These are the activations of a small neural network, seen along a few directions. Each row is one input.
In each table, some parts of the input vary, and every possible input appears once, in random order.
Descriptions start from the smaller parts, as in this example, which fits no table here: one of 2 separate values, together with either a single point or one of 9 places around a ring or (one of 6 places along a line, together with one of 8 places around a ring).
Shared parts are said once, and a part with two or three values counts as separate values.
In the rows, zero is written as 128.

Other details of the inputs vary at random and push rows far along two fixed directions, the same in every table; ignore that.

Table:
r1: [123 220  85 179 167 148  85  74 136 118  57]
r2: [108  90  71 140  55  84 151 155 141 157 204]
r3: [135 208  94 176 178 167  76  92 150 103  53]
r4: [130 103 126 108  69 101 181 185 105 134 155]
r5: [141 113 116 116  60 106 176 170 114 139 167]
r6: [ 98  34 250  56 235 128 102  87 114 131 134]
r7: [139 147 119 140 122 140 123 116 132 128 126]
r8: [144 138 126 136 134 149 118 144 137 110 113]
r9: [ 95  38 249  60 237 126  99  75 113 136 135]
r10: [124 140 130 128 141 128 127 131 124 120 105]
r11: [143 138 126 136 129 146 117 114 138 126 131]
r12: [145 138 126 136 134 149 119 145 138 110 114]
r13: [138  98 122 107  62 108 184 207 114 125 155]
r14: [103  61 216  77 198 119 112  80 115 143 146]
r15: [143 121  99 123  50 110 184 209 118 123 146]
r16: [131 107 124 111  71 101 176 174 108 138 157]
r17: [130 220  85 181 163 154  82  65 141 121  68]
r18: [144 226  67 189 134 159  92  87 147 118  76]
r19: [127 224  72 183 143 141  97  80 134 124  69]
r20: [ 73  32 185  97 215 109  72  48 148 159 183]
r21: [158 126  96 131  41 123 174 184 126 130 168]
r22: [144  94 131 108  79 120 169 195 123 123 154]
Each input here is: one of 2 separate values, together with either a single point or one of 10 places along a line.
The inputs of r2 and r20 match in every part but the choice among 2 separate values. If r5 is changed in the same way as r2 into r20, which row does it become?
Answer: r17

Table:
r23: [121  87 179  78 121 107 165 137 104 138 149]
r24: [169 231  74 185 124 160 105  95 152 119  81]
r25: [128 122 185 126 203 148  81 101 105 107 107]
r26: [127 125  78 146  78  93 145 145 143 147 173]
r27: [137  94 151 109 103 139 147 135 128 140 156]
r28: [135 206  48 171  52 114 168 174 112 126  90]
r29: [124  52 211  57 119 105 175 135  95 148 177]
r30: [ 94 114 133 138 167 110  92  75 116 146 141]
r31: [147  86 161  90  99 113 170 150 127 145 166]
r32: [117 145 115 121 102 108 161 159 115 124 109]
r33: [133  70 180  79 123 109 162 148 130 141 162]
r34: [142 166 148 142 160 153 102  78 110 126 101]
r35: [136 112 137 110 102 113 157 173 103 119 140]
r36: [124  77 139 111 116 129 141 172 130 126 144]
r37: [101 139 104 166 175 140  64  59 156 138 127]
r38: [102 152 153 140 242 171  52  42 153 120  58]
r39: [135 115 195  99 170 140 118  81 109 132 130]
r40: [104 102 171 102 201 143  98  94 147 121 103]
r41: [119 149 145 129 152 132 121 100 112 131  98]
r42: [109  71 121 114  65  76 168 162  99 158 201]
r43: [121 142 153 137 193 145  86  99 112 112  88]
r44: [159 209  44 171  49 145 154 145 144 125 111]
r45: [148 249  73 197 157 160  79 100 127  91  51]
r46: [153  98 138 113  90 135 148 184 128 108 166]
r47: [118  96 154  96 132 108 151 155 106 125 131]
r48: [132 146 112 141 117 146 126 126 141 128 114]
r49: [125 106 159 129 187 160  83 110 138 113 112]
r50: [117 126 138 104 112 107 162 145 111 131 121]
r51: [112  88 152 109 143 133 128 144 136 127 127]
r52: [176 211  45 176  37 153 154 153 142 119 122]
r53: [120 190  41 188 114 131  95  92 160 134 120]
r54: [116  77 187  93 200 126 108 116 139 127 121]
r55: [119 146 121 138 178 152  92 105 150 113  86]
r56: [133 116 129 110 112 110 159 157 136 134 129]
r57: [142 125 111 130 104 139 136 165 136 112 134]
r58: [130  98 168  99 108 117 160 134  96 144 149]
r59: [ 94 125 177 116 210 133  94  85 117 123  81]
r60: [126 202  15 186  34  93 155 150 123 138 140]
r61: [147 172 137 156 203 161  67  92 148  99  85]
r62: [133 111 119 111  92 105 169 183 135 129 136]
r63: [123 108 127 117  99 108 159 179 100 127 130]
r64: [148  81 153 117 106 141 135 181 123 111 165]
r65: [137 197  81 161 124 152 116 106 153 120  85]
r66: [104  87 135 109 111  86 144 121 111 151 181]
r67: [111 193  58 188 162 143  64  55 165 130 102]
r68: [127 113 121 108  94 122 161 159 137 129 137]
r69: [158 115 133 126  86 150 144 144 128 132 158]
r70: [111  91 139 120 149 103 112  98 145 148 170]
r71: [104  64 131 122 120 112 118 120 138 150 189]
r72: [151 108 125 119 100 118 153 183 130 121 147]
Describe the family of inputs behind these rows.
Answer: one of 5 places along a line, together with either one of 2 separate values or one of 8 places along a line
The inputs of r48 and r23 match in every part but the place on the line of 5. If r64 is changed in the same way as r48 into r23, which row does it become?
Answer: r45
Which other rows does r60 become when the choice among 2 separate values takes its other values? List them by row number.
Answer: r66
Start at r42 and move only the place on the line of 5, one step at a time. The first step leads to r66. Which rows follow, in order?
Answer: r70, r53, r37
Which other rows does r42 become when the choice among 2 separate values takes its other values? List them by row number.
Answer: r30
Which other rows does r46 become when the place on the line of 8 takes its other values? List them by row number.
Answer: r40, r44, r52, r55, r57, r65, r68
